Each row below holds a small network's activations on one input, seen along a few directions.
In each table, some parts of the input vary, and every possible input appears once, in random order.
A made-up example of a description, with smaller parts first: one of 3 separate values, together with either a single point or one of 9 places around a ring or (one of 6 places along a line, together with one of 8 places around a ring).
Shared parts are said once, and a part with two or three values counts as separate values.

Other details of the inputs vary at random and push rows far along three fixed directions, the same in every table; ignore that.

Table:
x1: [-0.80 -0.48  2.86 -1.05 -0.69 -0.01 -1.95 -1.21  0.17  0.05 -0.18 -0.38
 -0.81 -0.58]
x2: [ 0.68 -1.17  0.77  0.66 -0.33  0.93 -1.59 -2.17 -0.69 -0.16 -1.48  0.68
 -0.07  1.36]
x3: [ 0.07  1.30 -0.94  0.66 -0.57  1.94 -1.71 -0.05 -1.15  0.29 -1.45  0.75
  0.15  2.20]
x4: [ 0.33  1.05  2.03 -2.25  3.26  2.55  0.30  2.21  0.81  0.82  0.13 -2.13
  1.99 -0.15]
x5: [ 2.12 -0.16 -1.93 -2.09  1.53  0.32  0.20 -0.76 -1.46  2.97  3.50 -2.89
  1.23 -1.95]
x6: [-0.66 -0.33  1.94  0.80 -0.51  1.29  0.97  0.13  0.50 -0.14 -0.42 -0.80
  1.14  0.53]
x7: [-0.99  0.87 -5.01  2.19 -1.91 -3.26  1.92  2.36  0.95  1.34  1.44  0.24
 -1.86 -1.08]
x8: [-0.03 -0.57 -1.18 -2.78 -1.78 -2.12 -1.75 -5.66 -1.88  1.80  3.49 -1.32
 -1.54 -2.71]
x9: [ 1.06  1.35  2.13 -1.76  3.35  2.53  0.79  2.88  0.61  0.10  0.46 -1.03
  2.92  0.62]
x10: [-0.14 -1.38 -2.63  2.23 -1.99 -3.95  1.93  0.21  0.53  0.51  1.61  0.23
 -1.77 -0.84]
x11: [ 1.28  2.18 -2.97  2.81  3.07  0.18  1.82  8.66  1.23  0.10 -2.40  1.05
  0.59  3.09]
x12: [-2.02  0.35  5.71 -3.29 -0.44  2.68 -2.86 -3.70  0.15 -1.48 -1.55 -0.17
  0.32 -1.03]
x13: [ 1.27 -0.12 -2.35 -2.38  0.33 -1.12  0.09 -2.46 -1.78  1.09  2.83 -1.11
 -0.33 -2.61]
x14: [-1.78 -2.37  2.67  4.09 -3.61 -2.49 -3.01 -1.15  0.98 -3.98 -5.28  4.96
 -4.11  3.35]
x15: [-1.50 -0.66  1.75 -0.03  0.04  2.07  0.74  0.21  0.41 -0.42 -0.85 -0.03
  1.53  0.31]
x16: [-0.96 -0.15  1.22 -0.29  0.15  1.72  1.33  0.29  0.61 -1.38 -1.19  0.18
  1.63 -0.54]
x17: [-0.14 -0.23 -2.93  1.91 -1.76 -4.37  2.35 -0.30  0.62 -0.54  2.08  1.17
 -1.80 -1.36]
x18: [ 2.20  0.50 -1.13  0.58  1.85  1.12  0.44  0.50 -0.61 -0.96 -0.75  0.58
  0.79  1.39]
Description of these inputs: one of 3 separate values, together with either a single point or one of 5 places along a line.
Q: The inputs of x16 and x13 match in every part but the choice among 3 separate values. If x17 is changed in the same way as x16 into x13, which row does it become?
A: x18
Q: Change only the choice among 3 separate values in x2. List by row number the other rows that result.
A: x10, x14
Q: Change only the place on the line of 5 in x12. List by row number the other rows that result.
A: x1, x4, x9, x14

Table:
x19: [-0.61  2.74  2.56 -6.74  2.25  0.13  0.19 -1.39  0.88  4.75  6.92 -5.85
  1.79 -5.74]
x20: [ 2.64 -0.16 -3.04 -1.46  1.29 -1.67 -1.06 -0.10 -1.40  1.26  2.42 -0.37
 -1.58 -1.06]
x21: [-1.25 -2.43 -3.32  4.53 -5.69 -5.22  1.11 -3.70  0.02 -2.11 -0.10  3.43
 -3.84 -0.13]
x22: [ 0.76 -0.95  1.49  4.67  2.80  6.38  3.62  6.42  0.92 -4.60 -7.08  2.77
  4.73  6.55]
x23: [-0.40  1.29 -0.55 -0.36  0.66 -2.66  0.99  2.98  1.56  1.82  2.03 -1.79
 -0.05 -1.36]
x24: [-4.24  1.81  6.77 -3.06 -1.21  3.60 -3.05 -2.95  1.15  0.01 -1.23 -1.03
  1.26 -0.26]
x25: [ 1.74  0.80 -4.09 -0.34  0.20 -0.77 -1.09 -0.26 -1.58  2.48  1.91 -0.57
 -1.15 -0.67]
x26: [-2.45 -0.46  4.36 -2.16 -3.23  3.29 -6.71 -7.63 -1.98 -1.22 -2.92  1.91
 -1.23  1.27]
x27: [ 0.53 -2.42 -3.09  2.91 -1.96 -4.09  2.89 -0.49 -0.25 -1.07  1.05  1.16
 -1.43 -0.36]
x28: [ 5.62  1.64 -5.02 -0.69  7.64  2.87  3.36  8.62 -0.88  3.37  1.33 -3.19
  3.49  1.60]
x29: [ 2.81  0.43 -3.43 -1.34  2.18 -0.63 -0.41  1.03 -1.53  1.59  1.45 -1.23
 -0.63 -0.91]
x30: [ 0.78 -1.73 -2.36  1.94 -0.89 -2.97  2.93 -0.43 -0.47 -1.25  0.91  0.66
 -0.58 -1.30]
x31: [-0.35 -3.44 -2.31  3.31 -4.05 -6.02  1.20 -3.37  0.13 -3.01  0.43  3.67
 -3.91 -0.60]
x32: [-3.86  2.47  7.50 -4.27 -0.12  5.88 -2.94 -3.04  1.30  2.14 -0.02 -3.04
  2.86 -1.45]
x33: [-1.71  0.42  4.54  3.09  0.13  1.87 -1.05  4.31  2.14 -4.16 -7.08  3.46
  0.28  4.42]
Q: The inputs of x19 and x24 match in every part but one. If x31 is changed in the same way as x19 into x24, which row does it become?
A: x22
Q: What is each input in this table made of?
A: one of 3 separate values, together with one of 5 places along a line
Q: Change only the choice among 3 separate values in x23. List by row number the other rows that result.
A: x27, x28
Q: Change only the choice among 3 separate values in x32. List by row number the other rows that result.
A: x21, x25
